Each row below holds a small network's activations on one input, seen along a few directions.
In each table, some parts of the input vary, and every possible input appears once, in random order.
Descriptions start from the smaller parts, as in this example, which fits no table here: line(6) and (point or ring(9) or (values(3) and ring(8))).
Shared parts are said once, and a part with two or three values counts as separate values.
In the rows, 128 means zero.

Other details of the inputs shift rows strongly along two fixed directions, in all tables alike. That doesn't count.
To show where, the next rows are all for the same input, with only those details redrawn:
[153 122 114 126  94 213 137  92 140  87 139  76]
[139 124 126 171 143 120 118 134 103 135 122 107]
[158 117 127 160 109 151 127 117 125 118 138 108]
[144 123 118 145 117 177 129 109 121 106 129  87]
[125 134 109 126 128 208 127  99 112  88 118  55]
[146 122 131 176 138 118 117 134 109 134 126 116]
[179 108 133 165  85 146 129 115 138 121 155 132]
[182 105 140 184  92 114 125 130 133 138 154 147]

Rows:
R1: [ 90 132 108  86 103 251 134  79 141  91 145  91]
R2: [133 101 102 135 103 153 127 128 163 141 153 136]
R3: [135 123 112 154 148  49 154 166 125 188 115 174]
R4: [150 136 149 153 141  45 116 152 146 126 156 179]
R5: [121 156 137 102  98 219 129  98 165  74 110  66]
R6: [120 127 144 118 155  86  97 118 121 146 120 174]
R7: [146 138 122  90 108 141 154 116  95 126 111 108]
R8: [188  90 111  66  43 196 135  78 223  88 169 151]
R9: [116 133  93  99 157 108 143 150 107 146  80 132]
R10: [137 154 149 186 172  60 102 157 112 164 111 186]
R11: [100 135 160 163 137  40 144 169 112 181 104 159]
R12: [ 54 149 106  92 152 193 145  91 108 128 121  91]
R13: [126 152  86 103 143 198 134 107 160  93  99  76]
R14: [146 132 136 104  98 135 146 122 120 131 125 184]
R15: [192 134 143 158  93 118 132 111 154 124 144 142]
R16: [ 94 154 125 148 185  53 149 149  59 182  92 109]
R17: [182  96 132 113  24 213 151  71 174 104 197 121]
R18: [ 96 134 118 115 134 142 147  99 100 145 134  79]
R19: [ 62 168 149 131 209  85  91 139 102 136  66  78]
R20: [129 101 112 154 131  70 134 148 146 192 147 173]
R21: [ 88 138 112 166 181 116 116 171  96 105 120 107]
R22: [174 130 169 123 128 131 148 134 174 151 180 189]
R23: [ 66 158 102  99 174 134 167 142  95 102 107  91]
R24: [ 94 122  85  74 174 141 115 134 113 117  71 102]
R25: [131 108 175 136 115  52  93 140 147 150 126 172]
R26: [147  98 142 149  72  85 155 142 159 140 206 195]
R27: [ 97 135 127 106 190  91 100 110  89 133  93  93]
R28: [ 98 121 121  97 160  94 121 158  95 100 107 137]
R29: [136 129 107 119 107 224 136  90 127  84 127  58]
R30: [175 108 139 115  65  94 162 153 140 110 166 197]
R31: [157 136 167 166 146  41 100 137 138 169 140 213]
R32: [118 160 111  83 149 188 126  67 131  82 107  51]
R33: [199  95 140  94  51 141 136  96 146 110 152 158]
R34: [ 82 161  94 118 230  96 102 137 115 140  67  88]
R35: [127 107 151  91  91 142 117 126 142 108 108 132]
R36: [132 102 137 163 104  96 126 159 141 128 191 172]
R37: [102 141 107 118 135 231 122 103 124  87 119  91]
R38: [130 114 165 207 128  69  98 183 127 163 122 155]
R39: [ 94 135 124  80 158 142 110 122  93 118  89 135]
R40: [109 122 149 145 179   6 100 173 109 141 129 178]
R41: [ 39 140 139 153 181 112  97 153  95 158  92  76]
R42: [199 123 142 139  49 145 146 124 194  74 189 174]
R43: [ 61 157 129  81 163 151 135 139  86 111  55  72]
R44: [ 59 157 102  94 221 158  93 170  81 138 100  60]
R45: [106 116 146 116  73 152 149 110 160 143 152 123]
R46: [185  91 116 176  91 117 122 151 174 144 156 179]
R47: [117 139 138 139 136  92 157 137 111 169 126 185]
R48: [202 128 140  98  76 123 146 133 149 155 191 145]
Question: What do these inputs look like to the network?
Answer: values(3) or (values(5) and ring(9))
Question: Which of the alternatives is R35?
Answer: values(5) and ring(9)
Question: Which other rows does R26 become when the values(5) part takes its other values? List them by row number.
Answer: R12, R18, R20, R45

Rows:
R49: [116 154 116  54 129 193 139  81 138  78 114  82]
R50: [ 68 139 116 122 188 105 109 162  92 130  97 119]
R51: [145 117 147 176 103  86 137 142 111 157 134 148]
R52: [106 134 134  94 123 143 130 114 138 112 138 141]
R53: [196 100 149 125  52 125 136 136 189 111 169 200]
R54: [ 62 133 122 140 202  55 118 183  76 170  93 125]
R55: [169 118 120 150 130  81 116 141 143 142 136 161]
R56: [136 134 152 121 130  90 126 134 145 129 130 173]
R57: [130 128 134 151 120 148 118 127 143 125 157 130]
R58: [133 111 122 150 130 101 119 145 141 141 149 169]
R59: [113 132 126 178 202  34 100 180 110 164 101 165]
R60: [128 151 111 107 137 200 125  96 136  88 124  61]
R61: [152  97 157 180  89  69 130 153 134 160 166 173]
R62: [135 136 126 153 117 151 142 122 124 144 139 114]
R63: [104 139 127 151 180 102 113 138  66 134  85  85]
R64: [ 82 144 112 126 177  98 135 159  77 155  82 110]
R65: [158  94 132 162  96  78 138 151 155 167 171 190]
R66: [219  97 143 119  39 117 137 127 184 113 175 191]
R67: [110 121 138  99 125 165  90  88 149 139  89  99]
R68: [ 69 139 132 160 184 100  99 153  84 131  99 102]
R69: [111 151 117 114 144 207 124 105 145  84 122  73]
R70: [127 133  87  84 133 210 142  89 123  93 111  74]
R71: [188 108 121  83  50 195 154  97 159  90 152 138]
R72: [188 109 153 157  76 100 119 126 150 119 156 153]
R73: [106 137  84  90 123 215 158  95 129 108 113  73]
R74: [ 77 158 127 113 177  94 141 134  82 159  90 116]
R75: [129 144 109 107 131 211 136  91 118  98 122  63]
R76: [135 126 145 149 115 131 116 131 140 102 128 128]
R77: [128 139 136 108 149 100 134 121 101 142 112 140]
R78: [115 124 140  96 104 127 146 118 143 135 151 147]
R79: [131 122 134 150 115 138 136 129 141 147 163 126]
Question: What do these inputs look like to the network?
Answer: point or (line(5) and ring(6))
Question: Which other rows does R55 become when the ring(6) part takes its other values? List them by row number.
Answer: R58, R59, R65, R70, R73
Question: Start at R68 and move only the line(5) part, one step at a time. The first step leads to R57. Which rows follow, in order?
Answer: R58, R50, R52

Rows:
R80: [107 146 126 109 141 156 139 109 101 118  99  68]
R81: [147 124 153 121 117  65 136 153 146 159 126 213]
R82: [149 104 142 150  66 139 143 114 166 145 177 163]
R83: [188 103 114 138  70 140 142 128 157 140 166 165]
R84: [200 110 129 141  91 121 123 111 160 126 152 175]
R85: [145 122 124  93  97 192 143  85 138 116 121  92]
R86: [129 115 162 165 122  85 116 136 134 171 143 152]
R87: [ 89 149 122 137 183 136 102 123 120 118 110  95]
R88: [ 81 134 138 178 182  60 118 163  71 169 103 133]
R89: [139 143 129 150 154  92 117 135 115 121 114 127]
R90: [ 92 134 157 172 183  54 108 160  73 170  95 125]
R91: [124 124 126 158 123 122 125 145 140 148 157 143]
R92: [163 105 139  79  66 119 150 122 160 120 175 193]
R93: [135 134 125 173 173  66 124 170 103 144 119 131]
R94: [139 129 142 107  87 184 121  97 142  92 136 106]
R95: [118 138 131 100 108 200 115  90 153 100 133  85]
R96: [ 60 160 118  89 199 100 126 144 111 140  72 120]
R97: [144 114 120  45  71 172 162  86 170  92 170 145]
R98: [111 133 125 157 167 125 116 148 133 133 136 115]
R99: [ 64 126  95  77 155 191 105 123 133  67  80  57]
R100: [ 70 161  97 141 209 103 126 165  64 141  83  75]
R101: [162 108 148 185 123  81 123 165 133 140 157 175]
R102: [174 108 135 145  57 122 158 119 152 135 165 161]
R103: [132 141 144 156 159  58 105 150  96 153 104 129]
R104: [173 108 146  96  64 114 147 128 165 131 163 211]
R105: [114 131  91  82 109 225 157  81 129  99 116  71]
R106: [130 132  84  86 133 233 144  96 138  79 118  61]
R107: [ 98 148 126 138 175 133 108 126 102 104 102  98]
R108: [149 112 141 180 107  82 128 166 124 154 158 179]
R109: [115 143 112  95 152 170 114 102 110 115  90  76]
Question: What do these inputs look like to the network?
Answer: point or line(5) or (line(4) and ring(6))
Question: Start at R84 and move only the ring(6) part, one step at a time. The first step leads to R109. Which rows follow, in order?
Answer: R85, R105, R83, R106

Rows:
R110: [150 112 127 105 102 114 156 123 127 132 146 144]
R111: [137 133 121 108 123 164 120 109 135 118 118 140]
R112: [174 102 129  93  84 156 126 114 180 103 143 153]
R113: [131 124 122 112  78 165 143 106 181 106 158 145]
R114: [159 109 132 135 120  68 144 136 115 149 129 179]
R115: [155 119 142 124  98 170 125 101 150 116 124 104]
R116: [111 134 108 163 162 114 118 164 112 146 119 116]
R117: [132 135 100 113 119 194 129  97 115  99 102  71]
R118: [164 114 125 104 105 116 152 128 149 126 157 164]
R119: [126 141 121 109 120 130 142 101 121 129 116 123]
R120: [131 112 149 136  98 129 121 119 133 125 158 155]
R121: [113 135 135 103 129 195 125  91 131  89 120  61]
R122: [114 154 109 118 171 168 137 105 114 110 103  85]
R123: [120 146 121 125 165 115 125 130 100 138 113 144]
R124: [ 74 149 120 133 189 132 133 140  84 147  89  65]
R125: [182 117 147 169 114  92 121 131 154 148 137 175]
R126: [ 90 147 116 105 161 151 127 138 104 138 119 106]
R127: [155 128 131  99  93 171 147 107 146 118 168 149]
R128: [185 111 138 142  84 136 112 125 162 109 172 145]
R129: [107 128 140 147 137 139 124 116 122 116 129  99]
R130: [123 122 134 142 126 123 124 152 136 156 141 166]
R131: [153 114 126 158 104 103 134 147 119 153 148 132]
R132: [180 114 129 148  79 119 148 121 130 138 167 142]
R133: [129 148 114 105 133 134 139 106 136 121 121 133]
R134: [119 118 122 101 143 128 117 126 120 123  95 109]
R135: [ 84 134 128 144 143  99 126 134 119 146 115 129]
R136: [141 128 139 149 127  58 118 135 121 169 107 166]
R137: [136 112 144 160 110 104 123 147 148 148 159 194]
R138: [108 132 145 145 167  87  96 146  92 163  92 134]
R139: [ 87 156 113  87 171 156 106 115 129 115  82  78]
R140: [116 128 105 154 137 148 125 135 132 111 135 114]
R141: [151 138 164 139  96  60 135 157 135 128 131 185]
R142: [122 122 113 105 141 125 131 121 112 124  91 117]
R143: [102 122 115 132 168  91 127 169 120 151 111 146]
R144: [121 123 127 126 102 192 149 111 146 120 132  94]
R145: [121 153 151 135 139 126 138 147 112  95 104 109]
R146: [147 115 143 107  52 162 138  90 175 100 170 136]
R147: [124 126 119 134 182  60 112 156 110 150  91 157]
R148: [132 119 131 103 137 122 116 130 142 107 134 132]
R149: [103 124 100 137 119 185 135 113 121  99 127  82]
R150: [150 121 142 122 116 137 105 127 146 131 132 157]
R151: [160 125 112 133 100 156 141 103 118 114 134 114]
R152: [ 96 132 144 161 179  72  96 158 105 150 130 159]
R153: [132 109 139 106 121 116 121 125 130 117 131 127]
R154: [117 134 106 123 131 181 117 114 135  81 141  86]
R155: [126 118 130 132  86 197 152  97 157 100 148 107]
R156: [154 139 139 134  95 137 139 149 124  84 128 122]
R157: [153 121 155 130 106  62 139 170 126 116 130 188]
R158: [143 102 149 160  83 111 131 133 144 149 162 187]
R159: [ 64 132 110 102 178 134 124 127  94 103  99  80]
R160: [135 138 128 116 140 179 116 108 151 106 111  91]
R161: [132 111 136 124  79 165 140 123 144 140 149 148]
R162: [101 148 122 118 156  98 130 149 122 158 121 122]
R163: [105 145 132 114 166 169 111 112 132  98 116  73]
R164: [120 141 125 100 114 139 152 104 123 131 132 109]
R165: [129 101 119 118  88 146 146 121 151 111 149 146]
R166: [143 127 143 148 125 108 147 127 117 151 141 131]
R167: [ 94 134 153 145 175  79  94 146  84 154 107 127]
R168: [153 118 124 137 108 151 112 118 130 120 121 104]
R169: [178 113 143 148  86 135 135 106 152 135 134 146]
R170: [154 135 111 130 119 148 140 123 127 117 151 114]
R171: [ 75 154  95 100 224 109 127 140  76 123  72  97]
R172: [130 117 142 149  99  90 136 142 140 169 139 165]
R173: [ 97 159 107  78 148 168 145 103 128 113 121  85]
R174: [135 121 161 158 152  62  91 156 120 159 141 179]
R175: [128 131 135 114 121 133 143 116 105 141 138 129]
R176: [175 126 121 176 134  73 123 146 117 148 142 169]
R177: [115 132 127 124 143 132 118 118 100 141  97 124]
R178: [119 130 119 131 116 190 142 108 161  98 142 108]
R179: [126 143 158 126 120 107 132 158 109 111 119 159]
R180: [141 111 134 172 114 100 115 138 122 130 151 136]
R181: [140 113 121 121 125  99 136 157 139 147 145 159]
R182: [120 108 125 150 145  71 124 163 137 142 138 179]
R183: [190 117 114 137  84 156 126 112 157 108 145 141]
R184: [136 133 132 138 134 128 139 140 137 142 142 122]
R185: [101 122 121 120 165 100 116 143 127 115 126 134]
R186: [131 138 109 128 155 156 102 129 124 112 105  87]
R187: [106 127 114 165 148 114 124 157  99 153 114 109]
R188: [ 99 139 128 138 162 148 119 123 131 105 128  95]
R189: [112 132 135 172 169  89 124 165 123 166 117 140]
R190: [166 118 122 155 106 108 130 154 137 148 163 149]
R191: [175 125 138 133  95 144 151 115 160 127 170 147]
R192: [121 133 124  94  96 175 129  94 172  86 153 116]
R193: [ 72 148 139 123 188  90  99 131  90 141  88  90]
R194: [132 132 130 121 125 132 136 113 105 136 123 141]
R195: [134 123 128 134 123 143 110 120 116 109 133  90]
R196: [129 128 124  97  84 156 150 108 145 133 144 116]
R197: [139 138 123 115 125 120 121 115 149 132 112 144]
R198: [ 80 124 113 127 169 106 132 157  97 150  96 117]
R199: [111 135 118 110 117 155 137 126 154 130 130 122]
R200: [133 117 140 125 100 124 138 133 120 157 147 149]
R201: [ 80 153 133 119 193  91  96 138 109 134  99 103]
R202: [138 123 150 148 132  57 103 141 127 169 110 158]
R203: [115 120 116 104 129 126 146 137 116 139 123 116]
R204: [115 146 112 108 140 192 148  85 110 102 104  72]
Question: What do these inputs look like to the network?
Answer: line(5) and (point or (values(2) and ring(9)))
Question: The inputs of R187 and R198 match in every part but the line(5) part. If R128 is changed in the same way as R187 into R198, which row does it become?
Answer: R148
Question: The inputs of R164 and R166 match in every part but the line(5) part. If R196 is changed in the same way as R164 into R166, which row does it become?
Answer: R124
Question: Which other rows does R184 become when the values(2) part takes its other values? List them by row number.
Answer: R124
Question: Which other rows does R196 become when the values(2) part takes its other values? List them by row number.
Answer: R162
